Each row below holds a small network's activations on one input, seen along a few directions.
In each table, some parts of the input vary, and every possible input appears once, in random order.
Descriptions start from the smaller parts, as in this example, which fits no table here: one of 6 places along a line, together with either a single point or one of 11 places along a line or (one of 2 separate values, together with one of 8 places around a ring).
Shared parts are said once, and a part with two or three values counts as separate values.

Other details of the inputs shift rows strongly along two fixed directions, in all tables alike. That doesn't count.
To show where, the next rows are all for the same input, with only those details redrawn:
[  1   1   9  34   4   4 -24   9   6  20 -17 -19  -9]
[ 24  -2  -2   7  16 -18 -25  10 -30   6 -31   8  14]
[  1   1   9  33   4   3 -25  10   6  20 -17 -19  -8]
[-10   2   4  33  -2   1  -9   2  24   7  -6 -17  -7]
[ 24  -2  -2   7  16 -18 -25  10 -29   6 -31   8  15]
[  0  -1 -14   3   2 -27  11  -8   9 -25  -7  16  21]
[  0  -1 -14   3   2 -27  12  -8  10 -26  -6  16  21]

A family of inputs:
x1: [ 29  -1  10 -17  21   3 -19  13 -35   3 -14   8  -4]
x2: [ 10 -10  -8 -16  -4  -1   4  16 -19   6   1  14   6]
x3: [ -6  13   9  17   4  21 -20  -4  -3  28  -8 -22  -3]
x4: [  2   7 -12 -22  -9 -12  24   2   3 -21   6  14   3]
x5: [-15   3  -1  -1  -6 -31  25  -6   0 -21  -8   9  24]
x6: [  7   0 -10 -10  -6  -8  -7   0 -26  -6  -7   3   3]
x7: [  4  -8 -20 -17  -2  -2  23  -4  13 -12  15  22  16]
x8: [-23   2  -3  30 -10  -6  12  -8  44 -11   7 -11  -2]
x9: [-11  10  15  13  -8  15 -17   4 -13  27  -7 -27  -8]
x10: [  5   1 -12  -7  -4 -11  -3   0 -27  -6  -6   7   1]
x11: [  4   9  10   7  -8  18 -12  20  -1  24  -5 -21 -25]
x12: [  2   9  10  10  -3  17 -11  22  -5  24  -5 -18 -26]
x13: [ -9 -15  13   5  -3  26  -2   6  17  13  17  -8 -17]
x14: [ 19  -9 -11 -17   3   3  -2   6  -6  11   1  15   9]
x15: [-12  11  13  15  -7  16 -14   4 -14  26  -7 -25  -8]
x16: [  5 -13  20   7   3  27 -17  13  -3  28   7  -7 -21]
x17: [ 13 -11   8   4  13 -21  -8  -1 -21 -14 -15   9   8]
x18: [ -6   2  16   5  -1  20  -2   2  22   3  12 -15 -25]
x19: [-21   4  20  11  -3  16  -5 -16  11   8  10 -19 -12]
x20: [-33   5  13   9  -9   9  16 -26  30 -10  24 -13  -7]
x21: [  3  11  -5  -8  10  -6  -8 -11 -17   6  -9   7  17]
x22: [  1   5 -12 -23  -7 -10  20   5   2 -21   4  11   5]
x23: [ 17  -8 -12 -14   8   2   0   8 -10  11   0  17   8]
x24: [  2  -2  -2 -24   5  -6  17  -7   9 -30  11  14   3]
x25: [ -6  -6  -9 -12   1 -10  13 -22  -1 -33  13  14   5]
x26: [ -2 -10 -14 -22 -16  -8  25   3   4 -11  13  20   8]
x27: [-23   4   5  18 -15  -8  30  12  45 -12   9 -15 -11]
x28: [ 34   3   4  -2  22 -15 -18  25 -22   8 -31   9  13]
x29: [ -3   3   5  15 -13  14 -21   6 -12  22  -4 -23 -22]
x30: [-13  -2  10  15  -5  16  -9 -12  10   2  14 -16 -23]
x31: [  1   0  -2 -20   7  -8  21  -7   8 -29  12  18   0]
x32: [ -8   8  18  30   8   3 -19   6   5  26 -18 -21   2]
x33: [ -3   5   4  17 -12  14 -20   6 -13  21  -3 -21 -22]
x34: [  3 -15  17   9   5  29 -14  13  -2  25   6  -9 -19]
x35: [  6  11  -4 -10   7  -4  -9 -12 -18   5 -10   7  18]
x36: [  1  -8   7   6 -10  23 -14  25  -6  33   1 -14 -16]
x37: [ 10 -10  -8 -17  -2  -4   4  17 -21   9  -1  17   3]
x38: [ -9   3  24  14   7  20 -20  -6 -11  20  -3 -21 -11]
x39: [-13   8  -8 -17 -13 -16  20 -16  -5 -18   4   8  17]
x40: [-15  12  -7   7  -5  12  19  -3  44  -4  20  -9 -13]
x41: [  4  -6   6  -8  10 -25  23   2  14 -33   1  16  10]
x42: [ 22   8 -10 -15  12  -1  -3   8  -9  -2  -6   8   6]
x43: [-21 -14   6   3 -12  18  21  -7  41  -5  32  -2 -15]
x44: [  9   9 -16 -21   1  -8  18  -6  17 -20   8  15  10]
x45: [ 24   3 -10  -6  13   0 -27   0 -35   9 -19   5   6]
x46: [  2 -23   4  -6   5 -18  27   3  11 -22   5  24  15]
x47: [  9   9   4 -10   6  -8 -15   4 -47  15 -20   2  10]
x48: [ 12 -17   0  -4   0 -17   9  24 -15   5 -15  13  12]
x49: [-35   3  11   8  -8  11  16 -24  32 -13  24 -17  -4]
x50: [ 19  -8 -11 -17   5   3  -3   7 -10  12   0  16   9]
x51: [ 21  -6   5  -8  17  -2 -26  -2 -44   3 -15   8  -4]
x52: [-17  -2   6  31 -14  -4   2   7  14   4  -5 -21 -13]
x53: [  4   0  -2 -24   4  -9  20  -8   9 -30  14  17   2]
x54: [ 14   4 -15  -8   5  -6 -13  -9 -17  -1  -5   8   6]
x55: [  0   2 -22 -11  -3  -9   8 -18   5 -22   5  11  13]
x56: [  5 -13 -11  -4   2 -19  26   5  19 -14   0  23  23]
x57: [ 34   9  -4 -17  17   1 -19  13 -27  13 -18   9   3]
x58: [-25  -3   3  10 -13   9  11 -23  32 -17  26 -12 -18]
x59: [-25  -6  -5   4 -26  11  27   4  36   3  29  -4 -13]
x60: [-21  -2  27  27   4  -1  -1  -5  16   4  -2 -20  -3]
x61: [ 26 -17   9 -16  18   7 -17  14 -38  16 -11  19  -1]
x62: [  7   7 -17 -21   3  -6  17  -4  16 -22   7  12  11]
x63: [  1   6 -13 -20  -7 -10  24   4   2 -23   6  12   5]
x64: [-13   2   1 -15   5 -14  18 -25  -3 -25  10  14  14]
x65: [  6   9  -5 -11   8  -3  -9 -11 -17   3 -11   4  20]
x66: [ -6   1 -20 -12 -13 -15  19 -11  -7 -26   6  11   8]
x67: [ -3  -7  -3   7  -6  25  -1   8  23  21  14 -12  -9]
x68: [-12  12  14  14  -9  14 -15   3 -12  27  -4 -24 -10]
x69: [-18  13   5  15  -7  17  -5 -14  20  17   5 -21  -4]
x70: [ 12   4 -15  -6   7  -5 -13  -7 -18  -1  -8  10   5]
x71: [ 15   3 -14  -9   4  -4 -15  -9 -16   0  -8   7   6]
x72: [-28  -4   1  11 -12  10  12 -22  34 -20  28 -14 -16]
Question: What do these inputs look like to the network?
Answer: one of 3 separate values, together with one of 4 places along a line, together with either a single point or one of 5 places around a ring
Question: The inputs of x40 and x12 match in every part but the choice among 3 separate values. If x32 is changed in the same way as x40 into x12, which row does it become?
Answer: x5
Question: The inputs of x55 and x6 match in every part but the choice among 3 separate values. If x8 is changed in the same way as x55 into x6, which row does it become?
Answer: x52
Question: Change only the place on the line of 4 in x12. List by row number the other rows that result.
Answer: x10, x37, x47
Question: Change only the place on the ring of 5 in x38. List by row number the other rows that result.
Answer: x19, x20, x49, x64
Question: A walk changes only the place on the line of 4. It starts at x68 and steps to x33. List the rest of the walk in order.
Answer: x4, x59
Question: A walk changes only the place on the ring of 5. It starts at x18 and steps to x24. List the rest of the walk in order.
Answer: x1, x31, x53
Question: Change only the choice among 3 separate values in x44. List by row number the other rows that result.
Answer: x11, x18

A family of inputs:
x73: [ 13  11   0 -11  12 -16 -13 -11 -31  -8 -18  10  15]
x74: [-23   5  -2  18 -13  -8  18  -8  22  -7   5 -10   6]
x75: [ -4   5  -5   0  -6  18  -3  -3  14  10  11 -10  -8]
x76: [ 11  -9  16  14   7  10  -9  25   8  14  -5  -7 -17]
x77: [ 26   2  -5 -24   3   0 -21   9 -54  13 -18  10   4]
x78: [ -3   4   1  22  -4  -6   3  13  22   4  -6 -11  -5]
x79: [ -7   8  11  18  -4   4 -18   0 -11  12 -11 -20 -10]
x80: [  3 -13  -5 -10   7  -9  14  -6   6 -20   7  23  14]
x81: [ -7   0 -10   5 -12  11   2   0  18  14  13  -5  -6]
x82: [ 14 -14   7 -16  11 -12   0   7 -29  -3 -12  20  13]
x83: [ 18   8 -11 -27   8  -1  -9  -3 -35  -1  -5  14   8]
x84: [ -7  -3  17   4   6  14  -5  -9   7   1   9  -8 -17]
x85: [ 12   3  -2   7  -5  13  -9  27   5  25  -3 -10 -14]
x86: [-11  -9  -5 -20  -3 -16  30 -17   5 -41  18  20   9]
x87: [-21   2  -9  -2 -19   5  22   0  21   1  17  -4  -1]
x88: [ -9   0 -21  -3  -4 -28  23 -18  17 -30   4  18  27]
x89: [ -8   8   2  17   2   4 -10  -9  14   4  -4 -16  -2]
x90: [  6  -8  18   8  13  17 -18   2   0  14   0 -12 -15]
Question: What do these inputs look like to the network?
Answer: one of 3 separate values, together with either a single point or one of 5 places around a ring
Question: The inputs of x89 and x90 match in every part but the choice among 3 separate values. If x79 is changed in the same way as x89 into x90, which row does it become?
Answer: x86
Question: A walk changes only the place on the ring of 5. It starts at x75 and steps to x81. List the rest of the walk in order.
Answer: x87, x77, x83
Question: Change only the choice among 3 separate values in x81. List by row number the other rows that result.
Answer: x80, x88

A family of inputs:
x91: [ 24   3   8  -2  19 -17 -32   4 -52   9 -37   5  14]
x92: [ 11   6 -12 -15   7 -33   1 -11 -33 -22 -20  21  31]
x93: [-25   4 -21  -2 -15 -21  39 -26  41 -38  20  10  17]
x94: [ 13  -3  25  26  11  25 -40  23 -18  47 -18 -25 -22]
x95: [ 27  -6 -11 -44  10  -5   3   3 -38 -12  -1  31  12]
x96: [-29   8 -19   5 -16 -28  39 -23  39 -41  13   7  19]
x97: [ -9  -6   9   9  -9  30   7  12  31  15  23 -15 -28]
x98: [ 16   2  -9 -22  13 -24  -1 -14 -29 -23 -14  23  26]
x99: [ 22   3 -13 -28  10 -19  -3  -6 -37 -14 -12  25  22]
x100: [ 10   6   9  14   5  17 -29  16 -15  34 -15 -18 -14]
x101: [-21   3  -8  12  -8 -22  24 -11  29 -25   5   2  14]
x102: [-31   0  -8   5 -12 -28  38 -27  36 -44  14   9  17]
x103: [ 27   5   1  -8  18 -10 -33   3 -51  14 -32   6  12]
x104: [-16   3 -13 -13  -7 -13  32 -25  23 -37  22  14  11]
x105: [ 22  -2 -11 -17  13 -28  -3   0 -30 -13 -22  25  29]
x106: [-25  -3 -12  -8 -11 -14  40 -24  38 -41  26  14  11]
x107: [-14   2   7  13  -3  11   3  -4  22  -1  11 -12 -11]
x108: [ 25  -3 -14 -24  13 -24   1   3 -26 -15 -15  29  23]
x109: [ 15   2  16  17   3  29 -38  27 -20  51 -15 -27 -26]
x110: [ 12   2  -6 -15  11 -32  -1 -12 -35 -22 -21  22  29]
x111: [ 25 -12  -9 -42   9  -7   7   6 -32 -14   1  32  14]
x112: [-16   1 -14  -3 -12  -7  26 -14  26 -19  18   6   8]
x113: [ 12   5  14  12   8  19 -37  11 -31  38 -17 -17 -13]
x114: [ 22  -4 -19 -32   5 -18   7   3 -29 -14  -8  29  21]
x115: [ 19  -2  15   7   2  39 -35  31 -21  54  -7 -22 -30]
x116: [-17 -12 -14 -21 -14  -3  49 -11  40 -33  38  22   2]
x117: [-15   5   6  31  -5  11  -6   0  29  11   2 -23 -12]
x118: [ 33  -9   5 -29  14  11 -25  18 -55  22 -12  12  -3]
x119: [ 16   1  22  21  16  10 -39  16 -22  34 -26 -18 -10]
x120: [ 22  -8  12   1   5  28 -29  31 -24  43  -9  -9 -22]
x121: [ 11   5  11   5   4  22 -29  14 -22  33  -9 -16 -18]
x122: [-16   3  10  14 -10  25  -2   0  23  12  17 -23 -24]
x123: [-20  -3  -4   2 -21  23  21   5  37   7  28 -10 -18]
x124: [  8   0  27  32  13  19 -42  18 -15  45 -23 -27 -17]
x125: [-25  -3 -14 -16 -17  -9  43 -23  35 -37  33  15   7]
x126: [-17  -7 -13 -24 -14  -1  46 -13  38 -36  37  19   1]
x127: [ 24  -6 -15 -43   4  -7   6   3 -37  -9   1  31  14]
x128: [-23  11 -15   0 -10 -26  30 -26  22 -40   9   7  19]
x129: [ 21  -1  -6 -21  18 -25  -5  -7 -31 -21 -20  24  26]
x130: [-16  -3  13  16  -9  23   0   3  26  12  16 -20 -23]
x131: [-19   0  -4   3  -4 -12  22 -22  26 -27  14   5  10]
x132: [-17   5  11  25  -3  -4   0  -8  19  -5  -3 -18  -5]
x133: [ 20   3  -1   2  11 -17 -23   8 -40  10 -35   1  16]
x134: [-14   1  10  25  -3  18  -3   3  28  12   8 -20 -20]
x135: [-15   1   6  24  -7  17  -2   6  27  15   8 -19 -16]
x136: [ 16   1  -7 -22  14 -24  -4 -12 -34 -18 -16  24  27]
x137: [ 24  -7  -8 -33  12 -17   2   2 -30 -18  -8  28  16]
x138: [-16  -4  11  20  -8  21   2   8  30  16  14 -19 -23]
x139: [-20   6   3  29 -11  12  -3  -5  28  12   6 -25 -10]
x140: [ -9  -4   4   8 -11  29   5  15  30  19  21 -15 -27]
x141: [-19   8   9  37  -8   2  -3   2  29   8  -3 -26 -10]
x142: [-12  -2  11  18  -7  21   1   9  29  14  13 -19 -23]
x143: [ 27  -8 -12 -29   9 -18   2  10 -32  -9 -13  30  20]
x144: [-23   8   7  27  -9  14  -7  -8  23  13   7 -27 -13]
x145: [-11   0   6  18  -9  20   0  12  29  17  11 -19 -21]
x146: [ 18  -1  -9 -28  13 -17  -1  -8 -35 -16 -11  26  22]
x147: [-23   3  14  39  -6   3  -2  -1  29   8  -1 -26 -12]
x148: [-18   3   7  15 -14  24  -2   1  20  17  16 -22 -22]
x149: [ 24   0   7   3  19 -22 -23   9 -37   4 -36   7  15]
x150: [-14   1   5   4 -14  33   3   5  24  18  25 -20 -29]
Question: The inputs of x91 and x110 match in every part but one. If x145 is changed in the same way as x91 into x110, which row does it become?
Answer: x143
Question: The inputs of x114 and x109 match in every part but one. If x138 is changed in the same way as x114 into x109, which row does it become?
Answer: x142
Question: What do these inputs look like to the network?
Answer: one of 2 separate values, together with one of 5 places along a line, together with one of 6 places around a ring
Question: A walk changes only the place on the ring of 6. It starts at x107 and steps to x134. List the rest of the walk in order.
Answer: x108, x100, x99, x104
Question: Change only the place on the line of 5 in x127. List by row number the other rows that result.
Answer: x92, x113, x144, x148
Question: Change only the place on the ring of 6 in x115. List by row number the other rows that result.
Answer: x95, x97, x126, x140, x150
